These are the activations of a small neural network, seen along a few directions. Each row is one input.
In each table, some parts of the input vary, and every possible input appears once, in random order.
Descriptions start from the smaller parts, as in this example, which fits no table here: ring(5) and (point or line(11) or (values(3) and line(6))).
Shared parts are said once, and a part with two or three values counts as separate values.

Rows:
row 1: | -46 | -60 | -69 |  48 | -19 |  -9 | -22 | -36 | -43 |  61 |  23 |   0 | -39 |
row 2: |  16 |  30 |   0 | -35 |  12 | -26 | -14 | -12 | -12 | -35 | -23 |  -2 |  19 |
row 3: |  11 |  22 |  57 | -24 |  10 |  11 | -11 |   4 |  12 | -31 | -10 |  13 |  12 |
row 4: |   3 |  37 |   1 | -28 |  13 | -11 | -18 | -16 |  -6 | -38 | -32 |   7 |  14 |
row 5: |   8 |  12 |  35 | -19 |  18 |   9 | -11 |  -4 |  16 | -41 | -14 |  17 |  14 |
row 6: |  20 |  24 |  19 | -36 |  15 | -10 |  -8 |   0 |   1 | -34 |  -7 |  -5 |  11 |
row 7: |   1 |  24 |   0 | -20 |  20 | -13 | -22 | -21 |   3 | -44 | -35 |  12 |  19 |
row 8: |  23 |  10 |  63 | -13 |   8 |  20 | -16 |   4 |  25 | -36 | -10 |  23 |  12 |
row 9: | -13 | -42 | -71 |  43 |  -8 |  29 |  61 |  18 |   2 |  94 | -13 | -42 | -26 |
row 10: |  22 |  20 |  55 | -31 |   5 |   5 |   0 |  -2 |  11 | -30 |  -2 |   6 |  16 |
row 11: | -37 | -35 | -40 |  77 | -38 | -11 |  22 |  40 |  12 |  49 |  60 |   2 | -26 |
row 12: | -40 | -48 | -42 |  86 | -36 | -10 |  17 |  34 |  20 |  44 |  58 |   5 | -18 |
row 13: |  33 |  21 |  64 | -29 |  -1 |  12 |  -2 |   3 |  14 | -26 |   2 |  13 |  13 |
row 14: |  12 |  10 |  54 | -15 |  14 |  13 | -14 |  -1 |  22 | -39 | -13 |  16 |  15 |
row 15: |  11 |  35 |   1 | -35 |  11 | -21 |  -8 | -22 |  -8 | -34 | -24 |   2 |  20 |
row 16: | -34 | -51 | -71 |  33 | -34 | -11 |  -8 | -37 | -53 |  70 |  36 | -12 | -39 |
row 17: | -45 | -49 | -69 |  40 | -30 |  -4 | -19 | -31 | -52 |  68 |  28 |  -5 | -42 |
row 18: | -31 | -55 | -70 |  34 | -27 | -22 | -14 | -26 | -57 |  70 |  35 | -14 | -39 |
row 19: | -25 | -43 | -43 |  72 | -44 | -23 |  24 |  43 |   6 |  52 |  70 |  -8 | -18 |
row 20: |  -9 | -48 | -74 |  44 | -12 |  26 |  54 |  28 |  -2 |  93 | -10 | -46 | -25 |
row 21: |  14 |  30 |  22 | -37 |  17 |  -8 |  -2 | -11 |   5 | -31 |  -9 |   1 |  15 |
row 22: |   3 |  32 |  24 | -30 |  22 |  -2 | -13 |  -4 |   6 | -33 | -17 |   8 |  11 |
row 23: |  28 |  15 |  52 | -30 |   3 |   3 |  -6 |   9 |   8 | -32 |   0 |   1 |  12 |
row 24: |  37 |  15 |  62 | -28 |   0 |   8 |  -9 |  14 |  10 | -27 |   3 |   9 |  12 |
row 25: |  16 |  22 |  37 | -34 |  12 |  -2 |   2 |  -5 |   5 | -30 |  -3 |   8 |  18 |
row 26: | -27 | -37 | -43 |  71 | -47 | -14 |  32 |  33 |  10 |  51 |  70 |  -6 | -20 |
row 27: |   5 |  24 |  39 | -28 |  17 |   5 |  -9 |   2 |   6 | -32 | -11 |  15 |  14 |
row 28: |   5 |  36 |   8 | -26 |  17 |  -3 | -15 | -11 |  -3 | -38 | -24 |   6 |  12 |
row 29: |  14 |  34 |   8 | -32 |  15 | -13 |  -5 | -17 |  -5 | -35 | -16 |   1 |  18 |
row 30: |  23 |  17 |  34 | -34 |  10 |  -3 |  -4 |   6 |   2 | -33 |  -1 |   3 |  14 |
row 31: |  22 |  22 |  65 | -22 |   4 |  19 | -13 |  10 |  15 | -28 |  -6 |  20 |  10 |
row 32: |   3 |  24 |   7 | -17 |  24 |  -5 | -19 | -16 |   5 | -44 | -27 |  11 |  17 |
row 33: |   4 |  19 |  21 | -22 |  26 |   0 | -16 | -10 |  15 | -41 | -20 |  11 |  14 |
row 34: | -24 | -42 | -71 |  50 |  -8 |  38 |  49 |  24 |   3 |  93 | -20 | -35 | -27 |
row 35: |  20 |  29 |   5 | -32 |  13 | -14 | -11 |  -7 |  -9 | -37 | -14 |  -5 |  14 |
row 36: | -23 | -53 | -72 |  58 |   0 |  37 |  48 |  18 |  13 |  84 | -25 | -32 | -27 |
- What do these inputs look like to the network? => line(4) and (values(3) or line(6))
- Changing only the line(4) part turns row 23 into row 10. The same change can be made to row 6. Which row results? => row 21
- Which other rows does row 16 become when the values(3) part takes its other values? List them by row number. => row 9, row 26
- Which other rows agree with row 28 in the line(4) part? List them by row number. => row 3, row 4, row 11, row 17, row 22, row 27, row 31, row 34
- Which other rows does row 36 become when the values(3) part takes its other values? List them by row number. => row 1, row 12

Rows:
row 37: |  22 |  38 |  56 | -32 |   9 | -14 | -17 |  13 |  18 | -75 |   7 |  23 |  22 |
row 38: |  17 |  45 |  68 | -12 |   6 | -15 |  -7 |  21 |  40 | -61 |  19 |  30 |  30 |
row 39: | -14 | -31 | -68 |  40 |  -5 | -12 |  27 |  15 |  -3 |  52 |   2 | -22 |  -6 |
row 40: |  32 |  37 |  54 | -51 |  30 |   4 |  -5 |  -4 |  26 | -63 | -38 |   4 |  33 |
row 41: | -35 | -35 | -59 |  49 | -26 |  -6 |  -9 | -15 | -20 |  38 |  18 |   1 | -25 |
row 42: |  33 |  42 |  49 | -37 |  29 |   5 |   6 |  18 |  37 | -63 | -23 |   9 |  31 |
row 43: | -38 | -14 | -88 |  41 | -30 | -34 |  14 |   3 | -26 |  36 |  36 | -20 | -25 |
row 44: | -24 | -35 | -62 |  45 | -25 | -29 |   3 |  11 | -21 |  40 |  33 |  -8 | -14 |
row 45: | -11 | -49 |  -2 |  37 | -38 |  15 |  14 |   7 | -12 |  62 |  46 |   1 | -26 |
row 46: |  33 |  48 |  47 | -80 |  36 |  12 | -29 | -37 | -14 | -48 | -60 |   8 |  22 |
row 47: | -14 | -46 | -14 |  42 | -27 |   7 |  -3 |  11 |  -9 |  52 |  38 |  -7 | -30 |
row 48: |  -1 | -45 |  -8 |  33 | -18 |  32 |  38 |  12 |   6 |  73 |  15 | -14 | -18 |
row 49: |  32 |  46 |  47 | -66 |  34 |  12 | -18 | -18 |  -3 | -60 | -50 |   2 |  26 |
row 50: |  23 |  41 |  54 | -59 |  18 |  -8 | -41 | -29 | -16 | -72 | -16 |  18 |  20 |
row 51: | -30 | -41 | -39 |  32 |  -1 |  25 |  20 |   7 |  -8 |  63 |  -3 | -13 | -25 |
row 52: |  26 |  42 |  55 | -71 |  24 | -10 | -52 | -54 | -21 | -60 | -23 |  25 |  18 |
row 53: | -38 | -46 | -32 |  38 | -17 |   6 |  -4 |  -3 | -20 |  52 |  31 |   3 | -29 |
row 54: | -30 | -10 | -95 |  35 | -13 | -16 |  38 |  13 | -13 |  47 |   2 | -35 | -21 |
row 55: | -27 | -31 | -66 |  43 | -10 |  12 |  15 |  -5 |  -8 |  48 | -16 | -14 | -21 |
row 56: |  -6 | -41 | -21 |  36 | -10 |  26 |  21 |  21 |   3 |  63 |   4 | -22 | -25 |
row 57: |  26 |  50 |  61 | -18 |  22 |   5 |  16 |  31 |  53 | -50 | -15 |  14 |  36 |
row 58: |  23 |  32 |  62 | -44 |  14 | -17 | -28 | -15 |  12 | -75 |  -4 |  20 |  27 |
- Changing only one part turns row 45 into row 48. The same change can be made to row 41. Which row results? => row 55
- What do these inputs look like to the network? => values(2) and (line(5) or line(6))
- A walk changes only the line(5) part. It starts at row 52 and steps to row 50. List the rest of the walk in order. => row 58, row 37, row 38

Rows:
row 59: |  15 |  22 |  61 | -40 |  12 |   6 | -20 |  -1 |   1 | -38 |  -5 |  19 |   7 |
row 60: |  35 |   9 |  49 | -35 |  26 |  35 |  13 |   3 |  31 | -19 | -47 |  -6 |  19 |
row 61: |   9 |  24 |  64 | -30 |  -4 |  -5 | -35 | -16 |  -7 | -44 |   6 |  25 |   7 |
row 62: | -31 | -62 | -23 |  54 | -15 |  15 |  -3 |   4 |   1 |  38 |  13 |   5 | -18 |
row 63: | -33 | -28 | -24 |  54 | -17 |  37 |  21 |  16 |   9 |  65 |   2 |   3 | -31 |
row 64: |  34 |  14 |  55 | -34 |  27 |  28 |   7 |   5 |  17 | -23 | -35 |   0 |  18 |
row 65: |  -1 | -28 | -47 |  32 | -31 | -27 |  31 |  21 | -12 |  47 |  40 | -20 |  -9 |
row 66: | -37 | -10 | -52 |  63 | -15 |  13 |  34 |  30 |  20 |  48 |   4 |  -3 | -21 |
row 67: | -20 | -28 | -20 |  30 | -21 |  27 |  37 |  16 |  -5 |  77 |  27 | -19 | -29 |
row 68: | -12 | -39 | -52 |  46 | -18 | -29 |  -1 |  10 |  -5 |  28 |  41 | -13 | -15 |
row 69: |   3 | -46 | -19 |  23 | -33 |  -3 |  18 |   7 | -24 |  65 |  38 | -13 | -19 |
row 70: | -21 |  15 | -98 | -36 |  26 | -29 | -33 | -78 | -65 |   2 | -49 | -18 |  -5 |
row 71: | -18 |  -4 | -70 | -44 |  18 |  -4 | -45 | -91 | -79 |  18 | -53 | -14 | -20 |
row 72: |  -8 | -58 | -24 |  38 | -20 |  -5 | -14 |  -4 | -16 |  45 |  38 |  -7 | -25 |
row 73: |  11 |  41 |  32 | -32 |  14 | -18 |  -7 |  12 |  12 | -55 |  -3 |  13 |  18 |
row 74: |  28 |  21 |  57 | -37 |  14 |  19 | -13 |   8 |   6 | -28 | -23 |   6 |  16 |
row 75: |  24 |  40 |  29 | -29 |  16 |  -5 |  -1 |  21 |  18 | -45 | -21 |   0 |  27 |
row 76: |   4 |  42 |  33 | -22 |  -1 | -30 | -30 | -15 |   6 | -72 |  28 |  32 |  19 |
row 77: | -34 | -44 | -51 |  63 |  -7 | -10 |   9 |  16 |  17 |  23 |  18 |   0 |  -3 |
row 78: |  31 |  27 |  21 | -27 |  28 |  12 |  26 |  16 |  42 | -36 | -46 | -12 |  30 |
row 79: |  31 |  33 |  27 | -25 |  30 |   4 |  20 |  19 |  28 | -39 | -33 |  -7 |  29 |
row 80: |   7 |  25 |  62 | -30 |  -9 |  -4 | -41 | -27 |  -9 | -57 |  23 |  36 |   4 |
row 81: |   5 |  42 |  36 | -22 |  -2 | -29 | -23 |  -3 |   5 | -61 |   8 |  19 |  18 |
row 82: | -24 |  -9 | -48 |  38 | -19 |   3 |  50 |  30 |   7 |  60 |  29 | -26 | -18 |
- What do these inputs look like to the network? => values(2) and (point or ring(5) or line(6))
- Changing only the values(2) part turns row 60 into row 78. The same change can be made to row 69. Which row results? => row 65
- Which other rows does row 62 become when the ring(5) part takes its other values? List them by row number. => row 63, row 67, row 69, row 72
- A walk changes only the ring(5) part. It starts at row 66 and steps to row 82. List the rest of the walk in order. => row 65, row 68, row 77
